A small network was shown many inputs. Here are its activations along a few directions, one row for each input.
In each table, some parts of the input vary, and every possible input appears once, in random order.
Descriptions start from the smaller parts, as in this example, which fits no table here: one of 2 separate values, together with either a single point or one of 11 places around a ring or (one of 4 places along a line, together with one of 8 places around a ring).
Shared parts are said once, and a part with two or three values counts as separate values.
In the rows, 128 means zero.

Other details of the inputs shift rows strongly along two fixed directions, in all tables alike. That doesn't count.

Table:
R1: [110 147 104 122  53  49 140 124 154 165 149 149]
R2: [133 144 120  89  56  48 145 132 130 163 157 147]
R3: [111 126 131  94 179 105 136 139 126 119 103 123]
R4: [183 114 121 147 153 181 116 132 110 119 132  95]
R5: [ 88 138 137 148 195  96 123 145 141 123  85 138]
R6: [125 145 112 170 139 212 104 111 119  99 117  96]
R7: [114 141 135  88  53  63 157 127 126 161 175 155]
R8: [190  85 123 150  89 203 126 111 120 149 166 115]
R9: [116 114 142 101 137  67 144 144 124 136 139 136]
R10: [102 146 100 107  46  59 148 116 164 158 138 147]
R11: [144 119 134 186 140 198 128 121 135 121 128 117]
R12: [202 101 123 122  33 164 150 100 149 162 186 104]
R13: [174  91 125 130 100 188 122 104 131 146 146 109]
R14: [189 134 120 163 134 199 102 126 116 104 126 111]
R15: [207  74 115 138  33 151 134 111 137 166 176 121]
R16: [119 107 128  99 143  69 127 136 131 158 123 147]
R17: [118 123 121 115  61  57 163 119 187 171 128 152]
R18: [111 105 124  84 137  80 136 128 141 151 111 145]
R19: [160 131 136 174 194 223  90 138  93  65 104 105]
R20: [157 137 136 148 152 214 106 115 119  93 121 108]
R21: [ 80 128 146 151 190  97 128 147 135 112  91 140]
R22: [103 141 135 100 116  71 134 144 107 124 134 141]
R23: [ 95 152 135 103 188 106 119 139 129  98  85 144]
R24: [ 68 138 149 135 191 112 131 130 148 120  89 135]
R25: [ 76 157 143  89 163 100 127 134 107 113 113 132]
R26: [ 64 150 124 143 174  98 113 145 114 100 100 134]
R27: [ 75 154 157 127 235 136 111 148 101  83  98 147]
R28: [195 101 127 143  74 184 143 115 125 146 183 108]
R29: [ 66 154 127 141 156 114 124 133 119 116 122 140]
R30: [163 140 110 131 125 196 114 124 103 100 114  98]
Description of these inputs: one of 5 places around a ring, together with either one of 2 separate values or one of 4 places along a line.
The inputs of R3 and R4 match in every part but the place on the ring of 5. If R10 is changed in the same way as R3 into R4, which row does it become?
> R1
Which other rows agree with R21 in the place on the ring of 5? List them by row number.
> R9, R15, R19, R22, R26
Which other rows does R29 become when the choice among 2 separate values takes its other values? List them by row number.
> R11

Table:
R31: [134 146 114 122 114 116 140 131 136 127 125 119]
R32: [137 139 115 130 104 148 120 130  94 119 142 109]
R33: [164 120 126 158  87 198 138 107 137 141 157 114]
R34: [136 146 117 134 141 129 125 136 131 112 109 128]
R35: [156 105 109 171 113 203 114 109 136 123 130  98]
R36: [109 118 120 135 108  79 132 133 145 149 117 145]
R37: [156 135 119 144 135 199 115 116 128 110 109 118]
R38: [137 131 124 128  56  79 162 124 155 167 172 141]
R39: [179 129 108 149  69 175 113 123 101 123 153 113]
R40: [178 126 119 181 116 193 122 126 127 119 142 115]
R41: [159  91 141  94  77  81 160 121 145 185 179 139]
R42: [148 137 118 139 136 203 123 114 124 111 114 103]
R43: [158 141 134 149 125 184 107 127 104  92 133 113]
R44: [111 127 127 118  86  73 135 119 155 164 154 161]
R45: [141 114 111 173 140 184 115 127 119 119 110  96]
R46: [155 106 137  75  91  99 144 131 109 149 169 128]
R47: [117 130 124 125  83  65 139 130 143 167 148 155]
R48: [ 70 126 144 133 201 120 124 137 135 110  80 148]
R49: [174 106 129 114 173 168 112 132 114 118 110 114]
R50: [119 147 127 110  99  80 138 140 119 124 144 149]
R51: [150 106 113 165 112 174 111 113 143 126 125 121]
R52: [125 138 146 151 148 133 122 129 136 120 126 134]
R53: [151 139 126 109  47  77 144 115 166 155 147 145]
R54: [115 125 139 149 146 135 131 127 144 117 112 115]
R55: [108 118 151  68 170  70 128 150 100 125 128 152]
R56: [178 138 119 153 108 200 119 113 132 110 128  90]
R57: [117 141 136 117 129 144 123 128 109 110 128 140]
R58: [121  89 145 126 223 151 121 140 112 113  95 109]
R59: [174 126 111 142  70 183 108 111 112 120 159 119]
R60: [ 90 150 120 104 150  66 122 141 127 132  97 146]
R61: [ 80 157 134  97 146  68 140 148 107 112 128 140]
R62: [106 121 142  81 228 110 122 146 107 114  91 119]
R63: [107 106 156  94 188  71 134 144 125 146 124 156]
R64: [ 70 135 134 132 188  84 138 148 134 113  93 133]
R65: [125 139 114 124 139 136 108 121 132 120 111 131]
R66: [100 142 124  95  99  90 129 124 117 132 150 138]
R67: [140 119 121 171 150 161 122 136 134 108 107 120]
R68: [114 135 124 146 145 132 125 133 117 134 128 119]
R69: [104 128 144 158 193 143 112 136 134  96  86 125]
R70: [132 123 134 120  54  93 155 113 162 173 164 162]
R71: [136 142 134 100  40  81 150 119 136 145 174 135]
R72: [107 141 114  99 107  90 131 118 144 143 129 133]
R73: [126 140 131 125 133 180 124 124  99 103 132 116]
R74: [ 81 155 120 114 193 106 116 144 109 112  84 119]
R75: [164  73 134 103  72  75 152 122 160 178 154 149]
R76: [ 69 151 156 124 192  88 132 140 131 117 111 137]
R77: [ 61 128 143 127 202 123 132 135 132 112  84 134]
R78: [159 121 115 167 116 204 113 109 126 128 149 103]
The inputs of R63 and R41 match in every part but one. If R75 is changed in the same way as R63 into R41, which row does it become?
> R58
The inputs of R67 and R64 match in every part but one. If R39 is changed in the same way as R67 into R64, which row does it become?
> R32
Describe the family of inputs behind these rows.
> one of 2 separate values, together with one of 4 places along a line, together with either a single point or one of 5 places around a ring
Which other rows does R42 become when the place on the line of 4 takes its other values? List them by row number.
> R33, R73, R77
Which other rows does R44 become when the choice among 2 separate values takes its other values? List them by row number.
> R78
Which other rows does R42 become when the place on the ring of 5 takes its other values? List them by row number.
> R31, R56, R72, R74
Which other rows agree with R39 in the choice among 2 separate values and the place on the line of 4? List them by row number.
> R43, R50, R55, R57, R59
Which other rows agree with R49 in the choice among 2 separate values and the place on the line of 4? List them by row number.
> R34, R37, R53, R60, R65

Table:
R79: [152  97 134 124 107 120 140 122 144 156 146 132]
R80: [ 75 130 144 111 221  96 122 148 119 109  85 137]
R81: [149 109 132 157 161 181 119 127 125 118 119 111]
R82: [160 120 123 131 124 160 123 126 118 123 133 112]
R83: [148 129 110 146  48 128 139 110 157 150 148 129]
R84: [ 61 134 148 113 196  70 133 142 138 126  97 152]
R85: [103 147 128 133 180 134 113 140 111 101 100 124]
R86: [149 132 123 143 150 182 113 127 113 106 118 109]
R87: [123 131 120 152  86 123 139 117 156 145 137 134]
R88: [159 135 118 126  48 126 136 118 129 142 167 129]
R89: [146 137 128 138 146 184 112 128 100 100 128 110]
R90: [114 134 137  94 120  86 137 135 117 134 141 139]
R91: [121 109 135 100 133  85 138 132 138 148 128 142]
R92: [138 145 113 150 108 164 119 120 126 116 127 114]
R93: [143 128 120 163 148 179 112 127 124 108 111 112]
R94: [102 129 131 132 122  85 140 130 150 143 126 147]
R95: [154 117 132 101  97 121 134 126 114 142 158 129]
R96: [ 90 158 126 110 104  84 134 130 126 127 136 143]
R97: [160 114 127 130 160 180 113 130 105 113 122 107]
R98: [113 125 131 106 100  71 145 126 153 153 133 149]
The inputs of R89 and R88 match in every part but one. If R98 is changed in the same way as R89 into R88, which row does it become?
> R93
Describe the family of inputs behind these rows.
> one of 4 places along a line, together with one of 5 places along a line
Which other rows does R81 become when the place on the line of 4 takes its other values? List them by row number.
> R80, R82, R90
